Each row below holds a small network's activations on one input, seen along a few directions.
In each table, some parts of the input vary, and every possible input appears once, in random order.
A made-up example of a description, with smaller parts first: ring(5) and (point or ring(9) or (values(3) and line(4))).
Shared parts are said once, and a part with two or three values counts as separate values.
In the rows, zero is written as 128.

Table:
r1: [131  95 124 122 155 125 146 112 122 130 135 101 140 120  94 118 107 141
 101]
r2: [128 112 116 111 144 109 135 114 119 119 136 154 145 127 125 137 119 106
  79]
r3: [146 118 140 103 120 116 102 128 138 136 111 186 154  86 174 123 133  94
 118]
r4: [144 131 126 126 140 149 131 118 161 136 150  87 147 114 135  80 134 179
 165]
r5: [131 123 128 160 129 174 108 136 133 144 106  61 112 121 136 105 119 171
 168]
r6: [146 107 128 122 145 156 124 111 136 145 118  84 153  94 132  73 114 161
 144]
r7: [ 79 194 147 108  44 110 173 139  34 109  86 182  67 183  57 153 153  45
 146]
r8: [144 144 138 108 118 108 111 135 164 127 142 185 148 109 177 129 151 112
 141]
r9: [114 131 117 152 129 123 121 138 115 119 125 130 107 156 130 170 122 116
 105]
r10: [125 138 115 118 142 102 142 122 144 112 167 154 141 149 129 143 138 124
 103]
r11: [128 121 122 129 152 118 153 120 147 122 167 103 135 141  98 125 128 159
 124]
r12: [117 113 125 163 139 143 131 138 118 130 123  77 101 150  96 152 111 151
 125]
r13: [131 138 138 142 105 130  88 152 134 136  99 161 113 114 180 156 135 103
 144]
Describe the family of inputs behind these rows.
Answer: point or (values(3) and line(4))
Start at r6 and move only the line(4) part, one step at a time. The first step leads to r1. Which rows follow, in order?
Answer: r2, r3

Table:
r14: [132 145 113  91 120 124 128 106 111 116 125 176 158 125 152  95 139  94
  99]
r15: [172  80 126 156 185 192 105 115 193 162 141   5 168  78 148  49 105 245
 174]
r16: [121  92 109 159 167 114 136 121 124 128 143  81 116 141 106 166  94 150
  90]
r17: [114 139 107 113 129 147 157 101  86 115 126 104 132 153  89  88 122 129
 108]
r18: [122 150 136 145  92 125  90 150 116 140  84 154 102 112 187 155 129  96
 160]
r19: [138 120 154  99 108 127 120 136 117 129 105 190 143 105 124 124 142  82
 113]
r20: [125  95 119 110 159 104 169 101 110 127 146 102 143 123  72 120 100 135
  89]
r21: [130 166 112 110 124 117 130 123 150 109 165 174 147 151 159 123 158 118
 120]
r22: [133 118 143 144 117 138  88 160 132 130  99 170 117 122 157 169 135  97
 113]
r23: [120 133 146 137 117 139 149 148 129 121 140 117 105 159  69 142 145 141
 141]
r24: [137  97 115 136 161  93 109 127 150 126 141 152 141 114 170 174 109 117
  82]
r25: [105 143 131 167 102 148 118 145  92 140  84  79  76 143 121 146 114 129
 168]
r26: [140 100 126  89 153  83 141 106 135 127 144 172 168  96 135 126 116 101
  82]
r27: [127 143 102 138 127 137  94 129 127 116 122 154 133 143 187 144 131 109
  98]
r28: [121 113 147 119 114 149 148 132  94 129 104 119 116 133  61 117 126 116
 121]
r29: [110 165 140 138  95 127 153 137 114 129 125  98  89 150  96 127 139 140
 189]
r30: [116 112 137 166 124 159 116 154 108 131  99  98  91 151  93 161 120 131
 121]
r31: [138 119 125 108 156  74 141 122 173 119 181 171 156 123 142 152 134 125
 104]
r32: [110 144 142 120  91 137 151 120  77 138  88 101 100 125  90 101 120 115
 169]
r33: [188  82 129 126 177 169  67 121 226 160 142  92 194  38 224  56 123 203
 163]
r34: [112 159 106 132 133 137 159 118 123 107 164 101 122 179  96 114 143 154
 129]
r35: [126 151 147 100  82 113 123 124 100 140  88 174 126  95 156 109 137  82
 160]
r36: [137 140 153 115 111 118 120 153 154 122 141 190 131 131 130 150 159 107
 134]
r37: [126 173 145 117  86 104 124 141 139 131 125 173 115 120 161 137 154 106
 181]
r38: [108 137  97 161 137 158 123 122 101 117 122  81 107 172 122 136 115 144
 108]
r39: [122 114 119 130 161  94 169 117 146 119 183 100 131 148  80 145 120 159
 111]
Changing only one part turns r27 into r38. The same change can be made to r19. Which row results?
Answer: r28
Describe the family of inputs behind these rows.
Answer: values(2) and (point or (values(3) and line(4)))
Start at r37 and move only the line(4) part, one step at a time. The first step leads to r36. Which rows follow, in order?
Answer: r21, r31
Which other rows does r23 become when the values(2) part takes its other values? List them by row number.
Answer: r36
